Each row below holds a small network's activations on one input, seen along a few directions.
Each table varies a few parts of the input and shows all the possible inputs, shuffled.
Descriptions start from the smaller parts, as in this example, which fits no table here: one of 2 separate values, together with either a single point or one of 9 places along a line or (one of 4 places along a line, together with one of 8 places around a ring).
Shared parts are said once, and a part with two or three values counts as separate values.

Table:
r1: [-24 -14  29  27 -12   5 -62  19  28   0 -13 -25  35  22  40  -1  55]
r2: [ 72   3  46   7 -43 -54 -39  44   4  42   4 -20   6 -36   5 -45  -1]
r3: [  39  -52  -26 -106   38  -20   58  -49  -65  -62   12  -15  -96  -37
  -74  -14  -25]
r4: [-38   9 -39  39 -22  42 -45 -34  17  24 -12 -37  39  61  22  -5  30]
r5: [-10  36  59  76   3 -30  11  67 -18   1 -28  61 102 -35  24  76  21]
r6: [  34 -112  -38  -61  -16   26    9  -32  -32  -63    2    9  -65  -14
  -48  -14  -39]
r7: [-52  43  43  46  39  20   7  44   1  -2 -35  19  84  24  47  83  38]
r8: [  0  67  47 -52  16 -36  24  -2  -5  45  -4 -63 -50  -6 -15 -65  29]
r9: [  14  -16  -47 -112   38   -8   54  -28   13  -14   29   12 -108  -65
  -14  -27  -26]
r10: [  12 -124  -44  -15  -12   42   -5  -43  -21 -103   15   37   -6   -8
  -19   24   -7]
r11: [-49  62  23  81  21  10   1  57 -23 -12 -15  18  82  12  43  69   7]
r12: [ 32  71  38  -9  -2 -63   1   4 -19  48  14 -56 -42 -46 -31 -64 -14]
r13: [ 60  68  58 -22   3 -80  17  27 -31  48  20 -22 -32 -64 -35 -60   9]
r14: [ 33  21  10  15 -26 -26 -39  27  -4  33   1 -59 -16  15  26 -54 -15]
r15: [-10 -98 -34   1 -21  36  -3  -3  55 -54  36  71 -28  15 -44  41   7]
r16: [-26  49  29 106  28  -3  14  42 -21   2 -27  44  90 -17  13  60  -3]
r17: [  0  76  15 -45  23 -37  18 -47 -28  72  15 -66 -44  15  -9 -52  -6]
r18: [  18  -29  -19  -96   23  -36   70  -16   14  -11   31    8 -114  -13
  -87   -2  -20]
r19: [ 18 -16  45  63 -51 -30 -56  51  13   8   9  15  55 -36  21   0  34]
r20: [-13 -54 -18  15  35  69  58 -23 -55 -98 -24 101  22 -10 -22 113 -20]
r21: [-26 -24 -45  -7  38  65  51  -9  28 -69 -11 118  21 -29  44  98 -17]
r22: [-64  72 -25  56  38  55  21  -8 -21  21 -42  10  82  64  23  82  16]
r23: [ 23  -2  36 -29 -12 -12 -36  11  15  41 -12 -53  -7  23  25 -63  17]
r24: [-59  61  13  66  29  47  16  -4 -10  25 -14  27  86  39  35  84   1]
r25: [ 45   6  20  28 -35 -39 -40  17   4  39  -4 -42   0 -15  -2 -66 -23]
r26: [  1  19 -38 -20 -13   8 -36 -28   5  59 -21 -79  -7  63  12 -38  -4]
r27: [ 16 -83 -65 -82  -5  14   8 -17  44 -35  11  26 -61 -32  15 -32 -34]
r28: [ 11  10   5 -17 -31  -3 -29 -34  14  55  -1 -60   3  45  22 -57 -19]
r29: [-38  -4  -1  29 -34  15 -57 -28  23   8   4 -29  52  43  32 -12  21]
r30: [-12   7  14  58 -41   1 -56  28  10 -15   8 -25  43  15  40 -28  19]
r31: [-14 -85 -59 -17 -20  55  -6 -33  53 -57  17  82 -30 -33  32   7  -3]
r32: [-27 -37 -20   8  38  36  59  17  22 -68   1 114  23  20 -36 122  -7]
r33: [ 12 -95 -31 -60 -30   7  22  -4  48 -27  18  30 -72  13 -67 -14 -29]
r34: [ -8  85 -24 -47  29 -14  27 -43 -29  66  -5 -82 -41  34 -26 -58   5]
r35: [ 27  81  21 -14  12 -52  20   5 -30  44  21 -71 -52 -11   1 -64  -8]
r36: [  3  -3  19  87 -27  -9 -57  21   2   9   1   6  42 -18   8 -25  11]
Changing only one part turns r11 into r30. The same change can be made to r7. Which row results? -> r1
What is each input in this table made of? -> one of 4 places along a line, together with either one of 3 separate values or one of 6 places along a line
Which other rows does r21 become when the choice among 3 separate values takes its other values? List them by row number. -> r20, r32
Which other rows does r9 become when the choice among 3 separate values takes its other values? List them by row number. -> r3, r18

Table:
r37: [  51   19  -16 -115   20  -39   57  -21  -14   24   27  -43 -121  -18
  -51  -78  -34]
r38: [-14  30  41  -1  15 -10  38  16 -11   5  -8  18  23  14 -13  33  -1]
r39: [-31  -4 -55 -10  35  41  34 -27  -7 -23 -16  39   2  18  18  79 -21]
r40: [-16  91  23  23  26 -16   9   2   0  60  -6 -41  41  -4   6 -15  24]
r41: [-15 -61 -65   5 -21  42 -26 -35  20 -29  -5  35  16  29  22  37 -22]
r42: [ -3  31  11  36 -29 -23 -60   0  22  51  -3 -47  39   0  28 -49  27]
r43: [  72  -43  -22  -98  -37  -31  -13  -21    4   16   27  -53 -114   -9
  -42 -114  -22]
r44: [ -2 -33  13  24 -29 -21 -41   4  -3 -11 -12  -4  32  -2   8  -3  12]
r45: [ -5  -1  25  42 -24  -1 -54   7  -1  18   0 -42  13  31  14 -22  24]
r46: [  8  -5 -12  -1  37  27  40   8 -16 -27 -11  44  12 -21   3  60  -4]
r47: [ 10 -69  -5  12 -13  33 -20  12  20 -38  -3  39   7  -5  13  23  10]
r48: [ -1 -33   2  34 -41   0 -25  15   9 -36   5  45  24 -29  15   0 -16]
r49: [-21  59  38  28  32   2  16  11 -23  26  -4 -35  13  28  -9  14  22]
r50: [-31  20  23  22  29  -6  44  27  -1 -36   9  45  13 -30 -12  35   1]
What is each input in this table made of? -> one of 2 separate values, together with either a single point or one of 6 places along a line
Changing only the choice among 2 separate values turns r41 into r39. The same change can be made to r44. Which row results? -> r38

Table:
r51: [ -2 -45 -31   2  15  18  -1  -4  -7 -45  18  26   1  -5 -29  55   8]
r52: [ 61  -2  -5 -57 -17 -52  12   0  18  27  28 -20 -86 -47 -39 -86 -33]
r53: [-31  50  12  15  37   1  37  12  19   8  11   9  29   5  13  39  28]
r54: [ 30  10  -4 -79  -1 -16  -1 -49 -34  23  -2 -76 -61  20 -14 -78  -4]
r55: [-45  57 -19  -5  38  17  17 -19  -7  30 -22  16  27  17  36  41  22]
r56: [ 10 -43 -22  -1  14  33   0  -6 -20 -47  11  42   3 -29   0  41 -13]
r57: [-21   9  -2  13  46   4  35   5  -6 -25  10  31 -15   4 -12  61   3]
r58: [ -5 -48 -56 -15  15  37   3 -34 -17 -38  -7  21   8  27   9  40 -17]
r59: [-34  53  12  12  39   0  28  10  -5  20  -8  29  27 -30  36  33  17]
r60: [ -6  48  19  77  -3  -6 -15  17 -37  16 -17 -16  58 -13  21  14   3]
r61: [ 26  -4  22 -77  -3 -31  11 -17 -18  35   6 -73 -55  27 -43 -80 -11]
r62: [ -8  13   5   4  31  30  38  -1 -23 -26   5  44  -8 -26   9  56 -11]
r63: [-16 -54  -4  31 -29   8 -25  -3  16 -43  10  16  13   6  -6  21  21]
r64: [ -7  -9   9  39 -31  10 -49  28  26   1 -10  17  33 -16  55   0  28]
r65: [-36  44   3  -8  31   3  18   1   3  37   0  21  30  28  14  47   8]
r66: [ 23   6  25 -63   6 -44   6 -13 -20  11  15 -77 -60  -6 -49 -80  20]
r67: [-31  19 -22 -14  33  45  37 -16 -18 -21 -12  24  -3  20  19  50 -14]
r68: [ 66   0  41 -64  -4 -62  14   8 -32  20   3 -48 -51 -32 -36 -76  -6]
r69: [-21 -11   7  27 -28  15 -39  32  51   8 -23   2  41  41  28  -2  20]
r70: [ 10 -14  32  46 -32  -7 -31  52  46   2 -12  31  45 -12  37 -10  14]
r71: [-15 -61  -5  18 -36  27 -28 -13  22 -22  -4  21  25  31 -10  16   5]
r72: [-24  55   4  62  -6  25 -27 -12 -34  21 -26 -32  56  37  23  10   6]
r73: [ 23  -3 -23 -77 -21 -26   3 -24  28  45  33 -41 -87   7 -46 -87 -35]
r74: [ -6 -46 -28 -13  12  32  12   0   3 -34  -7  28  12  24 -30  42 -18]
r75: [ 16   9 -47 -78 -18 -12  -5 -48  18  27  15 -56 -89  -5 -16 -87 -29]
r76: [-19  47  23  63 -14   7 -22  10 -24  37 -19 -21  60  41  -7  15   4]
r77: [ 49   2  25 -62   1 -39  11 -18 -42  17  11 -61 -64 -28 -14 -83   1]
r78: [  1 -58   4  35 -26  22 -21 -14   6 -38   2  28  15 -20  18  12   3]
r79: [ 33   0 -23 -59 -12 -33   6 -19   9  26  26 -36 -94 -52 -21 -92 -23]
r80: [-27  -9 -16  20 -29  31 -60  -1  33   7 -24  -6  35  30  59   5  21]
r81: [ -6  46  30  14  30 -16  44  29  18  15 -10  30  42 -29  19  40   3]
r82: [-17 -17  12  53 -15   9 -40  37  51  -3  -3   3  28  16  30  -5  37]
r83: [ 16   3  18  11  34  -4  52  22  -8 -23   2  58  -1 -17  -2  54 -24]
r84: [-15 -53 -23  20 -21  36 -21 -30  10 -31 -14  11  15  34  28  10  -3]
r85: [-24  49  19  76   1 -12 -20  21 -19  10  -6 -29  55  12  -5  17  13]
r86: [ 33 -54 -13  12   3   1  34  18  -6 -39   1  53  15 -19 -14  38 -16]
r87: [ 15 -54  17  35 -39   0 -12  20  18 -34  -4  48  31 -24  -3   8   6]
r88: [ 10  53  34  66 -22 -20 -24  37 -39  19 -12  -1  68 -16   2  20  -2]
r89: [-26   8  -7 -18  32  10  26  -3  -7 -11  -6  32  -6  26 -11  70 -21]
r90: [ 18   4 -22 -60 -10 -41   1 -16  27  20  39 -48 -95 -25 -49 -87  -8]
Changing only one part turns r74 into r58. The same change can be made to r61. Which row results? -> r54
Changing only one part turns r82 into r64. The same change can be made to r57. Which row results? -> r62
What is each input in this table made of? -> one of 5 places along a line, together with either one of 2 separate values or one of 6 places around a ring
A walk changes only the place on the ring of 6. It starts at r74 and steps to r89. List the rest of the walk in order. -> r65, r76, r69, r71
Which other rows does r73 become when the choice among 2 separate values takes its other values? List them by row number. -> r61

Table:
r91: [ 14  62  23  -7   7 -31   4  10 -13  41   1 -44 -17 -23   4 -57   1]
r92: [  23   48   14  -70    0  -44    6  -22   -9   58    9  -90  -69    3
  -28 -106    1]
r93: [ 15 -15 -22 -38  21  -6  37 -10 -11 -28  20   8 -56 -33 -35  -8 -16]
r94: [-31  23   5  20  58  29  69  15 -15 -40  -5  69  33 -18   2 101   0]
r95: [ 25  -6  18   9 -44 -27 -53  14  15  33   3 -39  -9   6   6 -67   5]
r96: [-39 -38 -45  33  14  48   1 -10  11 -45  -8  52  38  27   9  88   2]
r97: [  34  -20  -33 -113   16  -23   46  -47   -6    6   21  -34 -101  -13
  -55  -56  -26]
r98: [ 25 -77 -28 -31 -27   2 -15  -7  24 -30  16  19 -45 -10 -20 -20 -15]
r99: [  1 -20  25  63 -50  -4 -70  19  17  10  -7  -2  64  12  28  -8  22]
r100: [-24  94  48  54  39  -3  33  33 -29  32 -23  11  71   7  26  61  10]
r101: [-44  38   5  62   0  30 -32   9   3  16 -28  -3  70  40  52  34  20]
r102: [  2 -89  -9  17 -35  29 -27  -5  13 -54   0  54  23   1  10  38  -5]
What is each input in this table made of? -> one of 2 separate values, together with one of 6 places along a line
Changing only the place on the line of 6 turns r98 into r102. The same change can be made to r95. Which row results? -> r99
Which other rows does r97 become when the choice among 2 separate values takes its other values? List them by row number. -> r92

Table:
r103: [-17  79  14  -6  21 -16   6   4   2  56 -10 -45   1  22  18 -24  14]
r104: [-40  33  10  67  34  34  19  21 -10 -16 -19  48  80  10  28  98  16]
r105: [ 20  21  15 -12  21 -22  44  20 -12  -6  14  19 -24 -42 -26   0 -17]
r106: [-10 -53 -39 -23 -17  24 -18 -29  19 -28   8   5 -25  17   1  -6  -3]
r107: [ 25  44  41   1  12 -35  21  15 -37  22  -2 -21   1 -29 -13 -19  -5]
r108: [  5 -12  -7 -44  29   1  52  -3   0 -21   7  31 -34 -17 -20  25 -13]
r109: [-17   0 -33 -43  32  21  39 -33  -9 -14   0   6 -30  13  -5  26 -11]
r110: [-27 -25   3  81 -16  34 -42  25  15 -30 -16  48  86  12  42  63  23]
r111: [ 16 -66 -14 -23 -22   4  -3  -2  25 -28  12  33 -31 -16  -9  -6 -17]
r112: [-15  29 -14 -21  21   6  18 -30 -23  15  -3 -35 -11  35 -18   4  -2]
r113: [ -6 -29 -24  -7 -30  11 -39 -28   3   4  -6 -35  -5  37  -7 -31  -1]
r114: [ 37 -37   7  -1 -21 -22 -14  23  10 -13  11  12 -16 -38 -14 -31  -4]
r115: [ -4  25   8  12 -28 -11 -47   0  25  48  -2 -44   5  17  27 -52  17]
r116: [ 34  -8  33  19 -35 -30 -36  18  -9  12   6 -22   3 -23  -2 -47   3]
Changing only one part turns r113 into r112. The same change can be made to r111. Which row results? -> r108
What is each input in this table made of? -> one of 2 separate values, together with either a single point or one of 6 places around a ring

Table:
r117: [  4  70  37  28   0 -31 -21  14 -18  45  -4 -50  20 -12  24 -42  20]
r118: [ -9 -34   5  56 -15  21 -23  28  27 -28  -5  61  57 -13  32  53  11]
r119: [  37   -4  -22  -85   -7  -35   20  -30    5   22   32  -43 -105  -24
  -42  -85  -27]
r120: [-55  -6  -6  55 -10  43 -31  -3  12 -14 -18  17  64  54  30  53  19]
r121: [-29  -7  -7  49  32  40  32   9 -27 -50 -17  63  62   4   2 104  -4]
r122: [ 48 -36  -1 -85 -17 -34  -2 -36 -19   7  17 -62 -80  -6 -48 -90  -9]
r123: [  9  69  45  26  -2 -36  -5  29 -16  55 -10 -36  26   8   0 -22   4]
r124: [-50  28 -22  22  36  48  25 -13   5  -3 -21  37  49  31  40  86   5]
r125: [  36   -6  -16 -102   14  -41   35  -21   12   19   30  -43 -110  -19
  -53  -75   -9]
r126: [-25 -26  -5  65 -23  31 -51  21  25 -15 -14  28  57  25  43  37  19]
r127: [-13 -26  13  47  12  23  21  32   4 -51  -2  83  47 -28  11  81   1]
r128: [  47  -23  -20  -78  -21  -29   -1  -30  -11   14   13  -54  -88  -19
  -38 -101  -29]
What is each input in this table made of? -> either one of 2 separate values or one of 4 places along a line or one of 6 places around a ring
